Each row below holds a small network's activations on one input, seen along a few directions.
In each table, some parts of the input vary, and every possible input appears once, in random order.
Descriptions start from the smaller parts, as in this example, which fits no table here: one of 6 places along a line, together with either a single point or one of 9 places along a line or (one of 2 separate values, together with one of 5 places around a ring).
Shared parts are said once, and a part with two or three values counts as separate values.

Other details of the inputs vary at random and push rows far along two fixed directions, the same in every table; ignore that.

Rows:
R1: [  6   3 -13 -21  11  -3  16  -2  18  16  17 -15  13  -7  14]
R2: [  2  -9   8   4  -1  -3   3   3 -23   3  -1   8 -12   2   0]
R3: [  4  -4 -12 -21   1  -1   8   0  16  17   0  -2  -6  -5  10]
R4: [ -3 -15  12 -13   6  -9   3   5  17  11   7   4  -6   8  -1]
R5: [ -1  -9 -18  -5  -8   7 -14  -8  31   6 -15   8  -9 -12  -9]
R6: [ -9   5  -4  20  -1  13  -5   0 -31  -9   8  -2  18   0  16]
R7: [ -4   4  -7 -15   1  10   2  -8  34  17  10  -4  -1  12  26]
R8: [ -1  -3  10  10   8 -10   4   2 -15  -7   7   0   4   6 -13]
R9: [ -1  -9  13  14   2  -3  -4   7 -29  -7  -5  15 -14   1  -5]
R10: [  4  -8  -3  -2  -1 -11  -2   9  17   4   0   7  -7 -10 -22]
R11: [ -1  -9  22   1   7   3   5   5 -36  11  18   0  -7  13  32]
R12: [  2   1 -22  28 -17   5 -23  -6 -11 -15 -35  13 -16 -15 -35]
R13: [  1  -8  -9 -29   3  -1   7  -1  28  23   5  -7  -5  -5  17]
R14: [-14  -6  11  11   1 -10   4   5 -20 -11   6   1  11   5 -12]
R15: [-15  16   1  15   2  13   7  -4 -25  -4  18  -9  20  17  32]
R16: [ -2   6 -15  -7  -5   6   1  -8  33   8  -3   3  -4   6   5]
R17: [  0  -4  27   7  12  -1   5  11 -42   3  18   6  -4  24  25]
R18: [ -2  13 -18   0   1   4   5 -13  31   1   3  -7  10   2  -3]
R19: [  0  -3  12  20   9  -6   1   4 -32 -13   6   3   1  -2  -7]
R20: [  2  -1  17  12   6  -6   1  12 -34  -1  10   3  -4  16   5]
R21: [  6  -1 -21 -19  -4  -6   6   2  28  17  -4  -6  -4 -12  -7]
R22: [ 12  16   6  14 -16   3 -19  -3  -9 -28 -41   3 -13  -4 -30]
R23: [ 16  10  10 -29   0   4  -2   1  37   2  -2  -4   2   4  12]
R24: [ -9   6   5   4   8   6  13   4 -46   2  22 -14  18   7  39]
R25: [  0  -3 -16  23 -15   8 -21  -8 -13 -14 -36  18 -19 -11 -25]
R26: [  5   2 -18   1   4   6  -3  -6  19   2   5  -3  11 -10  -3]
R27: [  6  -6  -3 -13  -1  -8   7   7  13  17  12  -2  -2  -4  -4]
R28: [  2  -8  -9  -4  -1 -12   6  -5  17   0  -3  -1   1 -15 -31]
R29: [  7   7  15  -2 -10   6 -16  -7   4 -18 -30   1 -13   2  -7]
R30: [  2  13 -14  -9   0   8   5  -1  30  16  15  -7   5  11  19]
R31: [-13  -6   7  17   0  -6   1   6 -25 -14   4   4   8  -5 -11]
R32: [  1  19  23  -1   4  12   2   2 -23 -16   9 -14  22  12  27]
R33: [ -7 -17   4  18  -8  -9 -14  -2  -8 -16 -32  18 -25 -13 -39]
R34: [ 12  15   2 -10  -2  -1  -6  -8  31 -15 -17  -8   8  -9 -22]
R35: [ -7  -8  -1 -18   3  -8  16   5  18  14  26  -9  21  -6   5]
Each input here is: one of 5 places along a line, together with either a single point or one of 6 places along a line.
The inputs of R22 and R23 match in every part but the place on the line of 5. If R12 is changed in the same way as R22 into R23, which row does it become?
> R25

Rows:
R36: [  1   8  -5 -19   4  -6  11  -2  35  -2   9 -14  25 -13 -16]
R37: [-12  11  16   2  12  10  13  -1 -25  -2  26 -14  29  18  42]
R38: [  9  10  25  16  -2  10 -10   8 -61 -16 -10  -2  -6   6  19]
R39: [ -5 -30  -1  -8   0 -23   3   8  34  14   8  12  -9 -13 -47]
R40: [ -6   0 -21 -26   2   6  17   0  35  27  29 -15  19   2  29]
R41: [ 16  12  24 -15  14   5  11   8 -18  15  26 -15   1  24  51]
R42: [  4  10  20  26  -1  17 -18   8 -51 -17  -6  10  -7  18  24]
R43: [ -2 -21  17  25   3 -20   6  12 -61 -15  -5  17 -15  -8 -27]
R44: [ -5   9  13  21 -11   9  -8  -9 -43 -18 -28   8 -26  15   2]
R45: [  7   6 -20 -26   8  -3  15   4  28  26  28 -17  23  -5  20]
R46: [ 11   7   1 -32  11   4   7   5  52  25  22  -1   3  19  25]
R47: [  1   2 -12  28  -6   9 -20 -10  -9 -20 -32  16 -19  -9 -26]
R48: [  1   4   9  -7  12  17   5  -3 -21  14  26  -9   7  16  60]
R49: [ -4   3 -31  11 -12  -4  -5  -6  31   2 -11   3   1 -15 -27]
R50: [ -2  -4  -8 -15 -18   1 -12  -7  35  -3 -28   5  -9 -12 -21]
R51: [ 11  -2 -17  -7  -4  -3  -8  -9  24  -2 -24  -1  -9 -22 -26]
R52: [ -7   4 -14  12  -8  -6  -8 -10  32 -21 -13   1  10  -9 -42]
R53: [-19 -29   3  14  -3 -23  -1   5 -19  -7 -17  16 -18 -11 -41]
Describe the family of inputs behind these rows.
> one of 3 separate values, together with either a single point or one of 5 places along a line
The inputs of R52 and R37 match in every part but the choice among 3 separate values. If R49 is changed in the same way as R52 into R37, which row does it become?
> R40
Which other rows does R51 become when the choice among 3 separate values takes its other values? List them by row number.
> R47, R48
List by row number the other rows that have the choice among 3 separate values in common with R38.
> R36, R41, R43, R45, R51
